Each row below holds a small network's activations on one input, seen along a few directions.
Each table varies a few parts of the input and shows all the possible inputs, shuffled.
Descriptions start from the smaller parts, as in this example, which fits no table here: one of 5 places around a ring, together with either a single point or (one of 2 separate values, together with one of 4 places along a line) or one of 11 places around a ring.
Shared parts are said once, and a part with two or three values counts as separate values.
(in the rows, 128 means zero)

Other details of the inputs shift rows strongly along three fixed directions, in all tables alike. That doesn't count.

A family of inputs:
R1: [225 107  68 101 162 176 160  81 154 171  86  76 191]
R2: [ 82 141  62 203 108 119 138  90 116 125 106 141 113]
R3: [132 113 144 117 160 189 146 129 147 112 154 164 156]
R4: [214  68  97  70 125 126 126 145  98 109  47 104 131]
R5: [154 129  67 143  79 101 160  87  93 172  53 119 117]
R6: [133 111  78 139 135 119 152  77 104 116  70 134 119]
R7: [113 151  85 166  90  83 140 103 111 159  74 122 119]
R8: [ 86 200 141 146 173 208 130  94 125 110 246 123 166]
R9: [145  93 146  72 108  92 100 158 117 108  87  87 113]
R10: [132 113 167 110 151 148 131 162 151 105 159 134 131]
R11: [143 119 120 142  82  66 106 175 103 144  95  99 117]
R12: [127 142  84 168 162 172 193  66 145 118 102 170 130]
R13: [173 122 189  57 135 121 108 188 134 147 135 108 129]
R14: [172 140 134 107 187 212 150 121 145 144 161 180 159]
R15: [135 121 151 123 106  53 131 179 113 151 101  94 107]
R16: [136 118 137  97 141 174  85 145 132 112 175 152 146]
R17: [ 46 137 104 204 108  63 176 104 127 129  92 120 103]
R18: [ 39 127 115 198  81  80 143  83 114 119  98 110  98]
R19: [ 94 124 191  99 139 117 118 166 156 115 163 112 118]
R20: [ 53 180 160 188 156 175 158  76 153 155 194 176 126]
R21: [161 109 142  61 133 112  75 165 126 115 150 113 122]
R22: [162 122 115 127  96 112 117 155 115 139 116 135 144]
R23: [137 145 180 113 122  99  79 186 141 118 187 121 119]
R24: [170 140 106  96 174 207 111  96 143 111 166 172 139]
R25: [122 141 161 123 108  71  90 166 127 134 159 115 115]
R26: [202 124  62 130 160 205 194  79 111 162  73 187 172]
R27: [ 56 165 123 161 138 155 104  88 142 123 169 151 119]
R28: [153 104 162  56 112 132  72 161 123 123 157 102 117]
R29: [ 81 149 184 173 108  54 115 187 134 131 151 103  99]
R30: [169  74  93 111 101 113 131 135  96 111  49 113 139]
R31: [122 125 164 112 150 147 103 134 150  80 172 138 121]
R32: [ 27 142 164 184 106  94 154 116 146 127 148 119 102]
Description of these inputs: either one of 2 separate values or (one of 5 places around a ring, together with one of 6 places along a line).
- Start at R5 and move only the place on the line of 6, one step at a time. The first step leads to R7. Which rows follow, in order? => R25, R23, R11, R22

A family of inputs:
R33: [170 111 135  83  96  85  88 181 107 121 115  73 129]
R34: [124 145  82 152 132 162 136  76 128 133 121 163 132]
R35: [ 50 149 186 156  98  43  99 175 139 118 166  89  84]
R36: [131 134 190  97 162 148 108 173 156 115 189 141 141]
R37: [ 97 156  97 165 137 153 149  66 127 137 134 147 138]
R38: [192  67 120  61 101  92  96 170 111 115  72  94 119]
R39: [178 115  89 121 102  92 149 139  97 158  61 111 129]
R40: [ 16 141 121 230  84  63 149 114 121 113 101 127  95]
R41: [116 132 117 137 150 173 146 101 134 119 149 152 134]
R42: [163  96  93 112 105 104 153 136  96 131  46 121 121]
R43: [128 140 184 105 157 150 105 170 158 112 201 125 144]
R44: [146 110 167  73 154 162 100 136 141 110 164 126 135]
R45: [104 160 104 175 141 149 142  92 131 153 150 139 137]
R46: [152 149 123 121 149 176 148 104 136 159 135 148 144]
R47: [129 123  65 161 118 128 142  84 106 125  79 124 125]
R48: [134 138 138 132 158 161 155 105 150 138 136 143 146]
R49: [126 131 118 134 149 167 126  97 128 111 144 161 127]
R50: [187 117 154  64 149 162 107 157 142 138 164 141 143]
R51: [156  95 102 107 105 105 161 125 105 138  48 104 124]
R52: [130 133 128 142 156 159 147 106 153 128 144 159 136]
R53: [ 58 145 173 161  86  56  82 179 122 115 169  98 104]
- What do these inputs look like to the network? => either a single point or (one of 4 separate values, together with one of 5 places around a ring)
- Start at R37 and move only the place on the ring of 5, one step at a time. The first step leads to R44. Which rows follow, in order? => R51, R48, R46

A family of inputs:
R54: [ 37 159 128 204 100 108 104 120 113 107 179 143 116]
R55: [164 124  98  91 137 178 127 101 120 105 131 130 150]
R56: [138 115 168  99 145 119 147 168 125 116 134 104 149]
R57: [ 91 121 134 140 152 177 127 119 152 112 156 167 116]
R58: [135 123  99 143 131 116 171  97 118 159  65  94 149]
R59: [ 94 148 149 151  94  65 113 170 131 132 133  61 114]
R60: [160 142 139  91 133 153 116 129 142 150 156  94 152]
R61: [138 127  91 137 113 105 137 103 113 125  72 157  97]
R62: [123 116 130 120 101  97  80 164 104 115 138 107 111]
R63: [184 108 143 124 138 112 112 174 158 122 137 106 149]
R64: [126 105  87 139 138 127 152  97 110 112  56 110 122]
R65: [132 156 139 116 144 145 117 134 150 163 157 153 141]
R66: [114 120 173 129 119 104 144 155 147 136 135 135 114]
R67: [ 94 146 155 149 141 168 145 112 159 152 168 157 144]
R68: [162 127 103  84 146 167 107 106 131 137 120 166 139]
R69: [150  98 127 101 134 175 144 121 125 104 116 168 142]
R70: [159 142 102 141 118  94 158 118 117 159  72 149 110]
R71: [126 141  79 181 104  84 143 134  88 163  85 109 116]
R72: [118 107  96 144 111 153 146  85 124 138  80 144 132]
R73: [168 133 135  92 137 130 123 137 131 150 166 137 128]
R74: [139  93 152  81 137 133 106 134 127 114 120  94 135]
R75: [106 175 142 153 144 163 145 109 141 122 180 133 154]
R76: [ 63 116  82 188 112  92 169  92 107 106  78 118 119]
R77: [114 122 144 116 112  87  85 172 123 113 119 129 104]
R78: [172 119  99  96 132 177 104  97 106 139 138 141 144]
R79: [107 122 136 107  96  97  82 139 131 120 138  73 129]
R80: [ 17 167 181 198 155 106 154 106 165 118 198 133 112]
R81: [ 86 117 165 153  94  72 133 192 137 137 118 101 106]
R82: [126  97 163  87 137 105 117 135 136  94 130 107 110]
R83: [158 141  77 144 120 134 145  94 105 180 111 129 146]
R84: [154 115 140  88 120 123  98 163 114 106 124 149 123]
R85: [110 147 113 136 158 190 117  90 135 104 163 136 130]
R86: [142 113 105 152 101 119 188 125 112 145  75 141 136]
R87: [124 145 123 137 149 174 117  82 124 114 172 174 121]
R88: [181  99 112 135 139 135  99 133 142  96 113 123 145]
R89: [133 140 156 123 107  82 119 187 119 134 125 132 122]
R90: [108 116 145 129 151 183 141  88 152 110 158 185 115]
R91: [170 135 151  88 127 118 127 143 136 132 140  92 127]
R92: [123 138  83 151 118 128 144  64 121 116  90 120 117]
R93: [161 131 142 105 115 121 115 172 107 139 154 122 143]
R94: [150 111 151  93 160 125 138 166 134 131 122  94 132]
R95: [118 158 140 139 156 133 121 149 145 147 154 158 117]
- Changing only one part turns R86 into R69. The same change can be made to R94. Which row results? => R64
- Changing only one part turns R59 into R85. The same change can be made to R83. Which row results? => R78
- What do these inputs look like to the network? => one of 2 separate values, together with either a single point or (one of 4 separate values, together with one of 5 places around a ring)
- Which other rows does R76 become when the choice among 2 separate values takes its other values? List them by row number. => R56
- Which other rows does R75 become when the choice among 4 separate values takes its other values? List them by row number. => R59, R60, R91
- Which other rows does R95 become when the choice among 2 separate values takes its other values? List them by row number. => R77
